These are the activations of a small neural network, seen along a few directions. Each row is one input.
In each table, some parts of the input vary, and every possible input appears once, in random order.
Descriptions start from the smaller parts, as in this example, which fits no table here: line(4) and (point or ring(9) or (values(3) and ring(8))).
Shared parts are said once, and a part with two or three values counts as separate values.

Other details of the inputs vary at random and push rows far along two fixed directions, the same in every table; ignore that.
These rows show it; all are for the same input, with only those details redrawn:
[ 19.9  69.0 -14.2   9.6 -15.6 -17.2 -15.1   7.7 -47.3 -46.5 -26.0  -2.0
  -8.6   4.9]
[-31.3 -53.9  23.1 -45.4  38.0  29.5  25.9 -16.9  56.8  71.8   7.1  27.1
   7.5   0.1]
[-51.1  33.2  23.5  -7.7 -17.7  10.5 -60.9 -26.7 -34.3 -22.4 -11.4  -7.4
 -27.8  39.3]
[-22.3  45.5   5.1  -1.9 -19.0  -1.2 -40.4 -13.2 -39.5 -30.4 -20.1  -9.0
 -21.5  22.5]
[-11.4  36.9   1.0  -2.8  -9.1  -1.8 -24.3  -8.7 -21.5 -16.5 -15.6   2.7
 -12.8  11.3]
[-24.0  46.6   3.3  -1.7 -19.0   0.4 -41.5 -12.9 -36.4 -28.7 -21.6  -8.3
 -19.1  19.8]
[-48.7  -6.3  23.5 -26.5   6.4  19.5 -26.3 -27.6   7.6  20.4  -6.8   2.9
 -12.3  21.6]
[-62.1 -47.8  45.9 -48.3  24.4  33.9  -9.3 -35.0  37.3  55.5   3.7   9.0
 -10.1  17.8]

Table:
R1: [-29.4 -11.5   7.6  25.2  -2.1 -10.1 -11.7 -21.0 -24.6 -33.5  19.1 -19.4
   3.7  14.6]
R2: [ 33.6  53.3 -22.4   6.4  -5.6 -18.4   8.8  11.3 -28.2 -23.2 -23.5   5.6
  -0.3  -9.8]
R3: [ 23.1 -44.2  -3.5  -2.4  29.6   2.2  48.4   1.3   7.9  17.2   0.1  24.7
  36.7 -33.5]
R4: [-60.2  -6.1  36.3 -16.8 -20.2  13.8 -47.2 -39.3   1.5   8.7   1.1 -11.0
 -22.9  52.9]
R5: [-37.0 -77.0  27.1 -42.6  20.5  18.8  16.2 -15.2  47.9  67.2  25.1  13.0
  28.1  -0.9]
R6: [ 88.8  -8.3 -34.0  48.4 -16.3 -15.1  26.4  78.8  27.7   5.0   6.2  -2.9
 -13.8 -47.7]
R7: [-32.7 -77.2  44.6  50.9 -19.1  37.6 -48.4  10.0  23.6  22.8  18.4 -22.2
 -51.7  26.5]
R8: [ 69.6  42.1 -27.8  54.1 -33.5  -6.6  -1.2  63.3   3.3 -20.9 -13.0 -16.5
 -49.1 -13.3]
R9: [ 43.8  17.8 -31.0   0.9   6.1 -24.7  26.6  23.6 -15.8  -3.2  -4.9  14.1
  33.3 -42.7]
R10: [ 42.1 -28.3 -22.7 -33.1  36.6   5.6  77.4   2.3  57.1  45.7  16.1  20.2
  25.1 -28.5]
R11: [ 56.2  10.5 -42.6  -4.1   9.5 -25.9  45.5  28.2  -0.3 -12.4  10.0   0.8
  41.0 -36.1]
R12: [ 38.5   0.0 -30.8  25.7   3.1 -16.0  29.0   1.6 -15.9 -27.8   4.9  -1.9
  33.4 -20.2]
R13: [ 29.3  58.4 -23.2  14.8  -5.3 -26.5  15.3  10.7 -14.0 -44.9   4.2  -9.9
   1.0   1.7]
R14: [ 16.6 -42.5 -11.5 -20.6  39.3 -10.8  61.8  12.8  50.6  33.3  31.1   9.4
  44.4 -35.5]
R15: [-51.3  -9.9  22.8  18.0 -30.9   2.6 -54.8 -35.1 -43.3 -37.2  -4.1 -19.1
  -4.1  35.3]
What do these inputs look like to the network? -> values(3) and (point or line(4))
The inputs of R5 and R4 match in every part but the values(3) part. If R9 is changed in the same way as R5 into R4, which row does it become? -> R2
Which other rows does R14 become when the values(3) part takes its other values? List them by row number. -> R1, R13
List by row number the other rows that have the values(3) part in common with R15. -> R1, R3, R7, R12

Table:
R16: [ 15.6   9.1  -3.3 -39.1  21.7  -3.9  38.7  16.1  18.3  37.3 -21.8  22.8
   1.2 -29.5]
R17: [ 19.0 -14.5  -3.5   8.7 -15.8   1.1  27.6  16.3  42.1  17.6   3.0  10.9
  -3.4  -2.6]
R18: [-18.3  21.3   9.2   9.5  -3.3  -5.8 -24.2   3.8  14.4 -11.3   1.3 -31.6
 -22.8  13.3]
R19: [ 41.0  -9.4  -8.1  20.3 -25.8  -6.0  19.5  21.7   7.0 -18.0  -6.2  -3.3
   0.0 -13.5]
R20: [ 21.0 -23.2  -7.2 -27.0   8.5  -6.0  12.0   1.5   6.1   8.7  15.9   4.9
  40.8  -6.3]
R21: [-17.0  27.9  -2.9 -11.8 -19.1 -11.4 -39.1  -7.3 -19.1 -18.7  12.3  -3.6
  12.7  34.8]
R22: [ 20.5  22.6 -12.1  47.5 -19.3  -6.4 -11.3  42.6 -46.9 -35.3 -12.9  -6.9
 -11.2 -14.5]
R23: [ 35.2  48.7 -29.2  33.0 -24.3  -6.4 -29.1  20.2 -26.9 -31.4 -16.0   5.1
 -34.7   8.9]
R24: [-17.7  27.3   3.4 -12.2 -27.2  -1.6 -23.2 -11.4 -26.8   6.0 -26.3   8.0
 -13.7  21.7]
R25: [ 36.8 -37.7 -14.8   2.4  14.5  20.0   8.1  12.5  22.1  21.3  -4.1  14.1
 -10.4 -16.6]
R26: [-49.7 -22.6  24.6   5.9  20.9  20.3  -2.4 -39.7 -12.2  -6.1   6.0  -1.6
   4.6   5.5]
R27: [ 49.2   7.0 -16.8   5.7   7.1  -3.2  38.6  -6.3 -14.2  -7.2 -31.5  17.2
  17.6 -11.0]
R28: [  9.0  13.6  -3.1 -20.1  42.8  13.1  52.0 -11.2  27.9  10.4   3.9   9.1
   5.4 -21.3]
R29: [ 12.9 -23.4  -6.3  -9.6  16.9  -6.6  18.5  10.1   8.8  25.1   1.1  25.0
  42.9 -51.5]
R30: [-47.7 -30.8  40.1   3.6  19.0  13.2 -12.7 -34.8 -11.7  11.9 -15.3  13.8
   1.4  17.2]
R31: [-47.0  -5.9  37.2  -8.6  -2.9  29.5 -40.5   5.8  13.6  19.8   5.7 -13.1
 -43.4  27.1]
R32: [ 21.8  73.9  -5.3   7.4   2.1 -18.6   1.3   2.7 -36.9 -40.3 -37.0   2.1
 -16.4   6.0]
R33: [-14.2  17.1  24.9   4.6 -19.1  -3.4 -19.6  12.5  13.9 -17.6  -0.8 -13.2
 -34.0  11.0]
R34: [ 20.3  27.6 -14.7  48.9 -16.7 -38.2 -15.2  13.6 -48.5 -50.9  16.9 -27.4
  -4.3 -10.1]
R35: [ 20.8   9.7 -23.0  21.4 -11.6  -9.0  13.0  12.8  22.8   3.2   0.5 -12.6
   3.2   2.6]
R36: [-24.5 -24.8  18.1 -27.9 -13.0  14.6 -18.9 -22.5 -15.7  23.3 -21.8   3.5
  -4.2  10.6]
R37: [ 28.1 -36.6 -13.1   9.6   5.6   4.1  28.4   7.2  35.2  17.6   4.8 -13.5
  16.9 -15.5]
R38: [ 22.5 -18.8  -9.7   1.8   7.1  -8.1  33.6   4.3  35.2  35.0  36.7   0.2
   7.1  -2.2]
R39: [-42.2  -5.6  -1.8 -23.8  -4.6   2.5   1.4 -26.4   8.9   2.2  16.4   0.0
   3.4  36.6]
R40: [-32.8 -20.6  18.5   3.6 -14.5  32.8 -26.7   1.6  20.4  32.4   5.2  -1.3
 -27.9  33.6]
R41: [  0.5  12.9   7.8  45.8 -33.2 -17.6 -21.1  21.3 -30.5 -51.8  -7.4 -11.6
 -12.2  -5.9]
R42: [ 29.8 -32.8  -5.7   5.7   3.9  -7.4  23.2  -1.2  15.0  14.0  30.8 -15.4
   8.6  -7.3]
R43: [ -8.3  10.5   0.0  -8.3 -28.7   1.6 -51.5 -18.0 -29.7 -16.3  -8.3 -10.1
   9.4   2.0]
R44: [ 24.6  63.4 -30.3   5.5 -33.8 -20.1 -28.0   6.7 -33.5 -27.6 -13.9   3.0
  11.4  -4.4]
R45: [ 16.4 -25.1  -6.7 -11.1  24.8  22.8  46.5 -27.2  14.6  10.6   2.9   7.0
  22.9 -14.3]
R46: [ 28.0 -38.5 -12.0  19.0  30.9   7.9  20.4  25.9  16.1  21.5  -0.5  26.1
  -1.4 -37.6]
R47: [-46.7   0.2  29.8 -43.6  14.4   2.3 -37.3 -10.9  11.4   8.5  22.8  -7.2
   4.0  26.7]
R48: [ 12.3  -6.1   1.3 -11.9  28.8  15.3   1.1  18.7  32.1  27.1   0.4  16.1
 -32.5 -13.8]
R49: [ 57.8   0.2 -26.4  21.1 -13.7   6.5  24.9  40.2  -9.6  -4.8 -12.0  -1.2
  -1.1 -21.1]
R50: [-23.0   4.5 -10.2 -10.1 -19.4  -4.5 -16.2 -25.0 -32.1 -38.9   6.2 -19.0
   4.7  26.9]
R51: [-51.0 -27.9  30.4 -12.2  -0.3   7.7 -25.1 -17.8 -22.4  21.5 -18.1  11.7
  -1.1   1.2]
R52: [ 31.8  37.0 -31.8   8.0   8.5   1.3  43.9 -11.1  -1.1 -13.5  -4.3  10.8
  13.9  -8.0]
R53: [-44.1  -5.6  38.1  -9.1   5.4   0.3 -36.0 -17.7  15.7  10.7  37.2 -30.2
 -31.5  30.5]
R54: [-71.3  -6.3  25.2 -41.4  13.9   7.2 -15.6 -29.4  15.6   2.9  20.7 -12.1
 -11.9  34.6]
R55: [ 10.8  10.8  -4.1 -36.6  19.8  -2.5  11.7   8.7  29.6  29.9   1.3  13.9
  15.8 -36.0]
R56: [  5.7 -37.9  -3.0  25.1  16.8  -7.8  26.8  16.1  25.0  13.2   7.2  -7.6
  20.6 -27.1]
R57: [-62.0 -30.3  16.6  -9.8   7.9  -0.3  -8.3 -25.8 -14.1 -11.9  19.1  -4.7
  11.7  18.2]
R58: [ 16.1   2.9  -3.8  -7.1  15.2   4.3  36.8 -15.2  18.4  25.6 -23.1  27.2
   7.6   7.6]
R59: [ 10.2  36.3 -16.4  17.3 -10.4 -33.5 -26.0  15.8 -58.4 -55.7   2.7  -5.0
  30.2  -6.4]
The inputs of R50 and R54 match in every part but one. If R19 is changed in the same way as R50 into R54, which row does it become? -> R33
The inputs of R40 and R49 match in every part but one. If R38 is changed in the same way as R40 into R49, which row does it become? -> R42
What do these inputs look like to the network? -> line(4) and (line(5) or ring(6))
List by row number the other rows that have the line(4) part in common with R34. -> R22, R26, R29, R30, R41, R46, R51, R56, R57, R59
Start at R32 and move only the ring(6) part, one step at a time. The first step leads to R28. Which rows follow, in order? -> R54, R47, R55, R16
